grid =
[[150 105 134 106 133 113 147 111 110]
 [131 129 119 120 129 101 136 120 126]]
The last entry of the smallest entry's row -> 126
Read off the second smallest entry.
Answer: 105
The bottom-left entry: 131
The 3rd largest entry: 136
The 1st entry in reading order is 150
Read off the second entry on the diagonal from the top-right corner.
Answer: 120

Questions about the grid below. Rows and columns are numbered from 1.
1) What is the entry directly above the largest entry?
2) What is the entry at row 1, column 3?
3) What is the bottom entry of the column that holds the smallest entry?
4) What is the bottom-right entry?
5) What is the entry in the top-left corner?
6) What is the entry at row 2, column 1?
7) What is the top-right entry?
8) What is the entry directly above the smallest entry?
123	117	133	131	130	130	134	127	130	119	119	124	128	128
129	124	124	125	126	130	131	123	126	131	127	126	117	126
119	118	129	135	120	131	124	135	131	117	139	132	128	131
139	132	128	122	134	127	130	127	121	130	123	127	128	128
123	134	124	122	132	126	129	130	129	134	123	125	120	127
121	127	112	128	124	130	133	126	135	117	121	121	129	127
130	127	129	130	124	131	124	124	128	129	121	128	120	130
131	130	135	124	111	131	126	135	125	112	116	123	133	127
120	134	126	127	125	130	128	122	127	122	136	131	124	124
114	132	128	128	131	128	123	124	128	116	135	122	122	132
115	123	125	128	123	127	125	132	136	152	132	134	132	129
125	133	132	132	136	130	127	132	123	124	129	122	121	130
134	130	124	131	142	130	126	133	127	120	124	127	133	128
109	136	132	124	139	127	129	127	128	130	133	133	130	128
1) 116
2) 133
3) 109
4) 128
5) 123
6) 129
7) 128
8) 134

Read these off the grid that follows. Rows and columns are numbered from 1.
1) Give the entry at row 3, column 1.
2) Give the entry at row 3, column 3.
3) Give the entry in row 1 and column 2.
4) Give the entry in the top-right corner.
5) Give the entry in row 2 and column 1.
122,116,109,144,118,114,136,121,132,128,119,137,132,127
140,132,138,135,106,131,138,106,142,137,137,129,116,118
117,150,137,119,121,138,125,114,146,142,114,120,115,116
143,122,150,114,121,138,121,116,117,114,142,117,116,122
110,110,106,136,131,115,127,132,119,115,111,136,137,128
1) 117
2) 137
3) 116
4) 127
5) 140

a =
[[131 120 143 130 124 126 137 126 131 127 119 137 137]
 [124 133 129 129 133 130 125 127 130 129 126 128 127]
 [136 128 122 137 125 126 122 127 123 143 120 132 129]
 [115 129 141 128 124 140 118 150 120 127 138 137 137]
 [115 134 127 122 130 137 135 126 126 126 131 121 124]
 [115 134 148 124 136 136 118 135 121 127 130 126 136]
 [124 125 128 122 126 129 136 127 133 131 130 126 126]
 [119 120 126 127 124 129 122 128 129 140 119 121 124]
 [125 125 134 124 124 129 134 129 131 126 131 126 126]
 [129 128 131 125 128 130 123 126 128 138 119 133 126]
 [122 131 122 138 136 126 118 150 120 143 133 131 132]
 [136 134 122 138 134 129 129 130 122 135 132 133 137]
 [135 126 130 123 129 140 124 126 133 128 136 125 124]
 [121 124 132 121 125 130 137 131 133 126 137 126 127]
 [128 120 148 121 131 140 132 150 120 141 138 135 137]
 [133 120 147 121 130 133 118 126 122 129 132 121 133]]
Counting starts at 1.
The entry at row 2, column 2: 133
Report the entry in row 1 and column 1.
131
Report the entry at row 2, column 1.
124
The entry in row 1 and column 2: 120
Report the entry in the top-right corner.
137
Report the entry in the bottom-right corner.
133
The entry in row 2 and column 3: 129
The entry in row 3 and column 2: 128
The entry in row 1 and column 3 -> 143
The entry in the bottom-left corner -> 133
The entry at row 3, column 1: 136

x =
[[142 112 123 122 130 114 131 135]
 [126 121 134 145 142 129 127 122]
 [113 121 134 135 138 147 117 114]
 [125 117 129 123 132 127 135 136]
 [140 116 137 147 144 120 128 129]
 [129 140 136 139 122 126 123 138]
 [117 120 139 132 136 136 122 117]
 [140 118 127 113 130 108 122 137]
 [138 108 121 138 142 126 117 132]
 [124 135 126 105 118 124 136 114]
 [138 139 123 116 110 116 141 139]
 [126 108 123 135 156 133 138 129]
 [134 133 128 105 109 126 108 131]
 [127 129 134 135 148 137 119 120]]
Counting starts at 1.
The top entry of the column that holds the largest entry: 130
The entry at row 2, column 1: 126
The entry at row 1, column 2 -> 112
Read off the entry directly below 145.
Answer: 135
Read off the entry at row 1, column 1.
Answer: 142
The entry in the bottom-left corner -> 127
The entry in row 2 and column 3 is 134
Read off the largest entry.
Answer: 156
Read off the entry in the top-right corner.
Answer: 135
Read off the bottom-right entry.
Answer: 120
Read off the entry directly below the largest entry.
Answer: 109
Read off the entry in row 1 and column 3.
Answer: 123
The bottom entry of the column that holds the largest entry -> 148
Read off the entry at row 3, column 1.
Answer: 113
Read off the entry directly below 112.
Answer: 121
